Each row has a name. Each piece below is followed by the name of the row it came from, unless a question asks for something else. Each question is about the rows just above it. Places in a row count from 0.

Posul: [147 115 152 114 143 159]
rulu: [106 112 142 120 144 108]
tesop: [110  98  96 128 117 163]
mosab: [154 113 181  79 177 135]
git: [161 165 127 100 138 103]
daram: [106 135  96 151  99 231]
madup: [110  98 129 152 117 163]
Where in the named rows is [128]? | tesop, 3
[127] is at row and place | git, 2

madup: [125 184 186 183  95 187 123  95 100  96 185  62 166 109 182 185 177  46
 115  73 184 119 113 181 191 185 175 196 106 183]
mosab: [ 73 161 166 124 100 177  70  99  98  38 162 190 193  56 180 123 176 209
  62 128 122  66  59 155 120 122 132 169  84 123]
git: [191 180 175  78  77 166 186  79  72 145 179  82 159 166 166  79 171 110
 174  75  78  90 170 187  82  80  78 166  84  75]
daram: [159  79  74  97 185  66 162 187 185 227  78  92  64 185  66  97  73  82
 173 175  98 167 179  84  95  97  95  65 197  99]
miv: [ 97 151 123  80 203 151  96 203 203 134 152  83 147 103 151  80 151 101
  97 203  81 155 100 148  81  81  79 149 163  81]
gidi: [126 166 165  62  90 165 124  90  83 162  38 190  56 193 180 123 173 218
 119 123  59 122 117 165  60  61  72 157  79  58]
rulu: [205 126 121 109  89 114 205  90  89 186 124  96 108 198 113 109 117  96
 202  77 109  98 200 133 111 110 107 115 100 108]
solot: [ 97 151 152  80 203 151  96 203 203 134 152  83 147 103 151  80 151 101
  97 203  81  96 100 148  81  81  79 149 200  81]
Posul: [190 180 175 106  63 167 186  65  60 137 179  87 159 163 167 107 171 101
 173  57 106 180 169 185 110 108 105 169  72 103]
Nep: [158 134 131  61 189 123 159 190 187 195 134  48 116 170 123  61 128  69
 164 176  62 161 167 138  62  62  56 121 199  62]
Where do [205 126 121 109  89 114 205  90  89 186 124  96 108 198 113 109 117  96
 202  77 109  98 200 133 111 110 107 115 100 108] appear? | rulu
The next entry after [177  46 115]: | [73]
Give the next entry after [ 38 162 190 193  56 180 123]. | [176]
Row and place of [197] in the named rows: | daram, 28
Where in the named rows is [63]? | Posul, 4

daram: [128 129 115 170 113]
solot: [127 131 129 170 113]
gidi: [169 131 116 170 131]
Give the next entry after [131 129]. | [170]
Where in the named rows is [116]? | gidi, 2
[115] is at row and place | daram, 2

miv: [ 85 109 121 169]
rulu: [ 85 109  78 166]
mosab: [ 96 110 178  82]
gidi: [ 73  81 162 108]
tesop: [110 199  88 183]
daram: [ 71 199  95 118]
nuso: [ 76 107 203 183]
Row and place of [73] in the named rows: | gidi, 0
[71] is at row and place | daram, 0
[203] is at row and place | nuso, 2
Where do [ 85 109 121 169] appear? | miv
Where in the named rows is [76]? | nuso, 0
The next entry after [110 199]: | [88]
[ 85 109  78 166] is in which row? | rulu

solot: [108 112 107 138]
nuso: [117 126 143 129]
gidi: [168 167 106 139]
Posul: [106 176 110 116]
git: [168  78 106 139]
madup: [119 107 126 108]
The row with [117 126 143 129] is | nuso
[143] is at row and place | nuso, 2
The next entry after [106 176]: | [110]
Give the next entry after [126 143]. | [129]
[78] is at row and place | git, 1

mosab: [180  50 156 170 165  42 172  84 171 185  42 175 171 186  45  43  39 162]
Posul: [126 152 130 107 132 214 126 124 113  65 214 115 110 123 216 214 212 141]
tesop: [100 226 139  37 123 165 116 218  33 188 165  29  35  87 160 163 173 116]
daram: [180  50 156 170 165  42 172  84 171 133  42 175 122 186  45  43  39 162]
madup: [198 184 213  91 206 105 206 214 105  60 104 115  98 197 107 106 115 198]
The next entry after [ 98 197 107]: | [106]
Give the next entry after [115 110 123 216 214]. | [212]
What is the next entry after [133  42]? | [175]
[173] is at row and place | tesop, 16
[184] is at row and place | madup, 1
Row and place of [35] in the named rows: | tesop, 12

mosab: [142 116 133 169 136 151 139  92 103 102 143  93 148 110 196  95 132 152
  88 163 104  84  49 103  44 150]
nuso: [123 120 150 159 159  98  93 131 135 140 162 108 119 112  84 162  75 118
 174  85 122 168 144 165 145  89]
miv: [140 109 162 134 165  76  81 151 112 170 209 149  85 133 141 108  67 148
  75 149 153 123 136  97 196 128]
solot: [127 171 133 132  72 192 158 115 169  98  34 151 150  92  73 165 168 126
 208  95 128 149 162 154 107 141]
daram: [153 128 163  76 153 128  81 141 137 158 154 160 102 127 143 166 102 167
  98 110 138 125 134  91 156 144]
Where in the named rows is [174]? | nuso, 18
Row and place of [160] in the named rows: | daram, 11
Row and place of [139] in the named rows: | mosab, 6

gidi: [ 53 158 217 213 232  74  63  48 194  53  69  62  63 121 111  72 166 183
  84  68  70]
tesop: [182 174 190 181 190 207  31 160 174 180  46 190  57 171 159  47 173 173
 211  56  48]
miv: [140 128  60  56  50 174 178 188  94 179  58 187 213 111 121  56 122 104
 171  58  58]
Posul: [ 96 197  71  65 175 121  52  83 199  95  87 107  62 202  50  88 201 199
 133  92  90]
solot: [182  80 203 201 115 176  60 176  83 183  52 181  94  77 199  53  77  81
 166  58  53]
mosab: [202 211  54  48 139 224  56 183 177 201  81 212  87 194  41  79 206 185
 229  93  84]
The next entry after [ 57 171]: | [159]
Row and place of [139] in the named rows: | mosab, 4
Give the next entry after [ 48 139 224  56 183]. | [177]
The next entry after [111 121]: | [56]
Give the next entry after [84 68]. | [70]

tesop: [165  92 150 148]
git: [172 158 151 132]
daram: [137 127 179 156]
Posul: [207 110 186 168]
solot: [158 149 179 124]
Where in the named rows is [186]? | Posul, 2
The next entry after [127 179]: | [156]
The next entry after [158 151]: | [132]
Row and place of [149] in the named rows: | solot, 1
What is the next entry after [165  92]? | [150]
The next entry after [110 186]: | [168]
Where in the named rows is [148]? | tesop, 3

rulu: [ 73  85 227 166 151 127 152 155 151 147  57 153  62  91 144]
Posul: [120 139 184 108 176 151 188  62 148  65 108 102 198 102 120]
solot: [175  88 120  63  87  68 132  88 142 108 167  70 202 228 131]
miv: [158  77 122 206 115 102 174 183 170 148 114  52 205 176 120]
Nep: [ 93  72 137 180 150 105 134 181 135 154  81 145 111  82 143]
madup: [169 119  86 122 112  95  96 140  98 125 175  99 199 131 116]
mosab: [108  65 151 176 120 108 188 148 184 139  62  66 117 160 129]
git: [158  77 122 206 115 102 174 212 170 148 114  52 205 176 120]
Where in the named rows is [228]? | solot, 13
Give the next entry after [108  65 151 176 120 108 188 148 184 139  62]. | [66]

Nep: [ 95 149  78 162  87  79 135 174 160  75 181 186 197 155 107 138  84 118]
gidi: [175 133 201 104 141 118 160 117 170  89 146  70 130 127  97  80  97 114]
madup: [ 86  68 190 124 141 118 155  73 162 196 137 191 178 117 153 160 141 162]
tesop: [151 154 116 118 114 199 199  74 136 187 103 114 116 113 140  61 134 126]
solot: [ 86 183  58 111 165  93 133 146 180 174 156 202 171 187 134 199 100 165]
Where in the named rows is [126]? | tesop, 17
Where in the named rows is [138]? | Nep, 15
[154] is at row and place | tesop, 1
Row and place of [100] in the named rows: | solot, 16
[113] is at row and place | tesop, 13
The next entry after [175 133 201]: | [104]

daram: [ 92 116 194 170 107 129 190 172  81 174  88 142 128 146]
git: [116 194 128 107 109 160 129 111 157 101 109 131  72  90]
Nep: [ 72  79 177 138  81 137 147  88 103 151 132 116  58 142]
gidi: [168  32 116 161 103 147 150 125 142 120 183 147 108 176]
miv: [ 79 151  88 137 132 103  72 147 177  81 138  70  84 171]
Where in the named rows is [176]? | gidi, 13
Give the next entry after [116 194 170 107]. | [129]
The next entry after [ 72  79 177 138  81 137 147  88 103 151 132]: | [116]
Row and place of [171] in the named rows: | miv, 13
[ 72  79 177 138  81 137 147  88 103 151 132 116  58 142] | Nep

git: [123 181 142  60 167 150 174 169 183]
Posul: [120 114 131  85  86 130  75 139  69]
tesop: [129  76 142 198 167 150 174 169  92]
miv: [137 154  92 179 117 117 160 163 134]
nuso: [202 181  61 132 221 128 106 181  87]
rulu: [137 154  92 180 117 117 175 102 122]
[75] is at row and place | Posul, 6
Where in the named rows is [61]? | nuso, 2
The next entry after [117 160 163]: | [134]
[132] is at row and place | nuso, 3
Where in the named rows is [130]? | Posul, 5
The next entry after [130  75]: | [139]
[129  76 142 198 167 150 174 169  92] is in which row? | tesop

miv: [107 102 131 135 155 145 142 138 113 130 140 115 136]
gidi: [148 176 143 196 165 196 183 218 196 137 175 195 166]
git: [143  93 160 154 101 141 157 164 106 172 148 133 145]
madup: [156  72 168  97 108 129 154 114 118  34  24 134 104]
daram: [103 104  98 105 111  88 112 146 165  84 110 143  91]
mosab: [118  98 105 100 101  94 118 111 102 138 124 150 124]
nuso: [120 129 169  72 175 127 116 131 120 134 141 127 122]
Where in the named rows is [168]? | madup, 2
Where in the named rows is [146]? | daram, 7
[166] is at row and place | gidi, 12
[195] is at row and place | gidi, 11
[116] is at row and place | nuso, 6

nuso: [ 87 139 141 119 119 167 131 137 133]
Posul: [ 79 175 154 132 117 149  84 139 102]
git: [119 123 129 148 127 159 114 130 109]
tesop: [147 132 116 117 196  42 148  90 135]
rulu: [151 107 108  97 142 113 126 115 142]
miv: [140 113 119 119 118 136 129 129 125]
Nep: [109 126 153 118 133 112 123 107 136]
What is the next entry after [129 148 127 159]? | [114]
The next entry after [142 113 126]: | [115]
What is the next entry after [167 131 137]? | [133]
Give the next entry after [ 84 139]. | [102]
The next entry after [126 153 118 133 112 123 107]: | [136]
Row and place of [125] in the named rows: | miv, 8

gidi: [188 146  56 151 147 126 205 145 101 125 172 173 118 217]
Nep: [146 188  56 118 111 150 141  99 143 152 103 179  76  84]
Posul: [132 192  53 126 123 129 132  74 132 168 149 175 117 113]
What is the next entry after [118 111 150 141  99]? | [143]
What is the next entry after [146 188  56]? | [118]
[53] is at row and place | Posul, 2
Where in the named rows is [117]? | Posul, 12
Row and place of [152] in the named rows: | Nep, 9
Where in the named rows is [76]? | Nep, 12
The next entry after [ 99 143 152 103]: | [179]

tesop: [123 117 119 103 142 136  93 112 101 126]
nuso: [194 150 140  37  89 160 127 213  96 116]
git: [139 138 139 123 117 119  73 140 101 138]
miv: [139 138 117 123 117 119 103 142 137 122]
Nep: [151 142 104 153 119 145 104 166  98  74]
Give the next entry after [123 117 119 103 142 137]. | [122]
[194 150 140  37  89 160 127 213  96 116] | nuso
Where in the named rows is [73]? | git, 6

rulu: [129 109 155 159 113 105 146 148 137 222]
mosab: [ 90 105 151  77 161 160 111 112 162 121]
gidi: [ 90 105 151  77 162 160 132 112 130 121]
[155] is at row and place | rulu, 2
[161] is at row and place | mosab, 4
Where in the named rows is [109]? | rulu, 1
Where in the named rows is [222]? | rulu, 9
Where in the named rows is [129]? | rulu, 0

tesop: [128 107  45  60 211 141]
mosab: [128 107  45  60  77 141]
Posul: [ 56  55  36 120  55 105]
git: [128 107  45 140  88  99]
madup: [180 215 142 205  97 100]
nuso: [106 161  40 145 147 121]
rulu: [ 56  55  36 120  55 216]
Nep: [150 113 109  89 171 195]
Row and place of [205] in the named rows: | madup, 3
Row and place of [171] in the named rows: | Nep, 4
What is the next entry after [215 142 205]? | [97]
The row with [128 107  45  60  77 141] is | mosab
The next entry after [106 161  40 145]: | [147]

Posul: [109  55 164 104 199 121  66  91 121 159 152 110 216 117 163 118 128 125
 197  82 181 180 182 190 127 158  83]
Nep: [122  81 134 167 175 120  87 106 118 152 108 167 159 104 142 165 146 169
 146  77 150 139 183 141 130 135 170]
miv: [123 138  90 162  74 106 122 125 114 152  85 152  63  99 105 120 134 158
  70 115 100 100  60  90 122  85 161]
solot: [131  85 119 170 142 124 109 124 119 190 126 175 131 110 119 179 158 191
 127 114 148 130 173 116 143 134 143]
gidi: [109  55 164 104 199 121  66  91 121 134 152 110 216 117 163 118 128 125
 197  82 181 180  92 190 127 158 105]
The row with [131  85 119 170 142 124 109 124 119 190 126 175 131 110 119 179 158 191
 127 114 148 130 173 116 143 134 143] is | solot
[81] is at row and place | Nep, 1
Give the next entry after [131 110 119 179]. | [158]
The next entry after [ 85 152  63  99 105 120 134 158  70]: | [115]

solot: [115 184 183 142 168 184  39  96  81 183  86]
tesop: [206 166 119 111 106 101 114 122 153 130 113]
nuso: [155  47  95  76  79  77 186 121 168  49 110]
Posul: [198 127 107 117  96  95 141 132 162 110 124]
The next entry after [ 76  79  77 186]: | [121]
The next entry after [127 107 117]: | [96]

rulu: [139 129  53 163 156 107  59  85  80 119  42 150 123 146 143 136  88 103
 113 127  84 153 115 147 138 164 165 109 109  76 182  75 104 119 147 202
 144 125 121]
madup: [143 120  27 129 114 115  30 109  99 143 121 108  83 140 170 148 118 106
  78 132  87 167  80  57 126 192 144  91  94  73 164  71  93 121 138 171
 115 111 167]
mosab: [139 129  53 163 156 107  59  85  80 119  42 150 123 146 143 136  88  91
 113 127 155 153 115 147 138 164 165 109 109  76 182  75 104 119 147 202
 144 125 121]
nuso: [143 120  27 129 114 115  30 109  99 143 121 108  83 140 170 148 118 106
  78 132  87 167  80  57 126 192 166  91  94  73 164  71  93 121 138 174
 148 129 102]
miv: [117  87  81 173 110  94 112 118 100 129  77 128 114 143 144 149 105 104
 181 121  89 203 105 142 122 118 120  72  43 133 185  60 125 135 147 200
 158 109 124]
[102] is at row and place | nuso, 38
[139 129  53 163 156 107  59  85  80 119  42 150 123 146 143 136  88  91
 113 127 155 153 115 147 138 164 165 109 109  76 182  75 104 119 147 202
 144 125 121] | mosab

Posul: [109  79  83 220  84]
tesop: [171 177 162 100 133]
mosab: [161 174 112 101 107]
madup: [123 109  55 199  72]
gidi: [143 124 207  81 181]
Nep: [139 135 112 149 101]
Give the next entry after [112 101]. | [107]
[55] is at row and place | madup, 2
What is the next entry after [161 174 112]? | [101]
What is the next entry after [174 112 101]? | [107]
Give the next entry after [135 112]. | [149]

nuso: [198 117 158 163 147 153 189  88 180 168 210 166 131]
tesop: [190 127 166 118 125 118 176 109 154 160 164 179 126]
git: [102 115 107 142 140 148 108 118 116 115 107 108 130]
daram: [140 171 144 128 143 150 142 158 129 135 122 144 122]
Posul: [133 151 138  98  99  74 133 157 137 133 153 125 126]
What is the next entry after [ 74 133 157 137 133]? | [153]
Row and place of [127] in the named rows: | tesop, 1
The next entry after [140 171 144 128 143 150 142]: | [158]
The next entry after [118 116]: | [115]

miv: [ 79 117 154 158 159 131  85 149 141 156 126 135 156 119 159 130]
gidi: [190  92 122  79 117 155  61  84 132 176 115 118  89  75  97 145]
git: [190  92 122  79 117 131  85 149 132 176 115 118  26 156 130 109]
Row and place of [61] in the named rows: | gidi, 6
[ 79 117 154 158 159 131  85 149 141 156 126 135 156 119 159 130] | miv
The next entry after [ 79 117 155]: | [61]

madup: [193 150 113 107]
Nep: [215 110 160 148]
miv: [208 143 127 168]
git: [ 40 115  71  98]
Posul: [212 114 159 158]
mosab: [182 153 144 167]
rulu: [ 94 117  87 151]
tesop: [ 87 194 105 149]
gidi: [161 143 127 196]
[161 143 127 196] | gidi
Give the next entry after [ 94 117]. | [87]
Row and place of [194] in the named rows: | tesop, 1

daram: [113 115 155 149  99 162 157 163 160 149 115 178 116 156 178 163 122 114
 120 145 168 149 145 165 143 125 158  94]
miv: [113 228 120 104 143  90 110 145 117 116  83  84 106  78 103  99 116 103
 113  79 142 115  96 126  77 138  81 123]
Nep: [135  88 187 123 112 104 140 142 156 150 105 139 119 107 156 131 109 114
 116 100 115 126 142  96 133 121 114 132]
[131] is at row and place | Nep, 15
Where in the named rows is [117]? | miv, 8
What is the next entry after [115 155]? | [149]
What is the next entry after [113 228]? | [120]
Give the next entry after [142 115  96 126]. | [77]
[88] is at row and place | Nep, 1
Where in the named rows is [160]? | daram, 8

Posul: [139  61 114 155 103 185 102  98 179 177  29  59 116 140  88  72  61 155
 164  84 150 183 143  84  94 231 133 214  92 186 123 152 110  68 128  42
 184  65 147 207  91 200 163 150  88  96  79 169 205 128 180  87 154 130
 132 225  97 206]
solot: [ 89 106 114 155 103 185 102  98 179 177  29  59 116 140  88  72  61 155
 164  84 150 183 143  84  94 231 153 214  92 186 123 152 110  68 128  42
 168  65 147 207  91 200 163 150  88  96  79 169 205 128 180 107 153 115
 116 133 135 162]
rulu: [ 89 106 114 155 103 185 112  98 179 177  29  59 116 140  88  72  61 155
 164  84 150 183 143  84  94 231 133 214  92 186 123 152 110  68 128  42
 168  65 147 207  91 151 163 150  88  96  79 169 205 128 180  87 154 130
 132 225  97 206]
The row with [ 89 106 114 155 103 185 102  98 179 177  29  59 116 140  88  72  61 155
 164  84 150 183 143  84  94 231 153 214  92 186 123 152 110  68 128  42
 168  65 147 207  91 200 163 150  88  96  79 169 205 128 180 107 153 115
 116 133 135 162] is | solot
Give the next entry after [ 92 186 123 152 110  68 128  42 184  65]. | [147]
[ 89 106 114 155 103 185 112  98 179 177  29  59 116 140  88  72  61 155
 164  84 150 183 143  84  94 231 133 214  92 186 123 152 110  68 128  42
 168  65 147 207  91 151 163 150  88  96  79 169 205 128 180  87 154 130
 132 225  97 206] | rulu

nuso: [158 140 123 206 118 131 206 136 156 155]
solot: [158 140 123  44 118 131 206 136 135 129]
gidi: [116 130 117 103 142  82 124  89 137 135]
git: [108 112  66  62 116 128  99 120  91 112]
Posul: [ 58 143 161 170 148 136 153 118 170 151]
madup: [103  87 132  91 146  45 109  61 143 142]
daram: [116 124 135 170 133 197 155 157 143 141]
miv: [146 126  65  64  96 205 161  98  83 105]
[45] is at row and place | madup, 5
Row and place of [205] in the named rows: | miv, 5
[109] is at row and place | madup, 6
Give the next entry after [112  66  62 116]. | [128]
[126] is at row and place | miv, 1
What is the next entry after [ 61 143]? | [142]
Row and place of [65] in the named rows: | miv, 2

gidi: [196 121  90 144 124 202 124 124 204]
solot: [167 130 125 124 124 144 202 124 172]
miv: [134 131 129 136 132 167 176 148 144]
rulu: [121 198 129 136 132 123 195 146 128]
Row and place of [195] in the named rows: | rulu, 6
Where in the named rows is [196]? | gidi, 0
The next entry after [124 124 144 202 124]: | [172]
[167 130 125 124 124 144 202 124 172] | solot
The next entry after [167 130 125 124]: | [124]
Give the next entry after [196 121]. | [90]

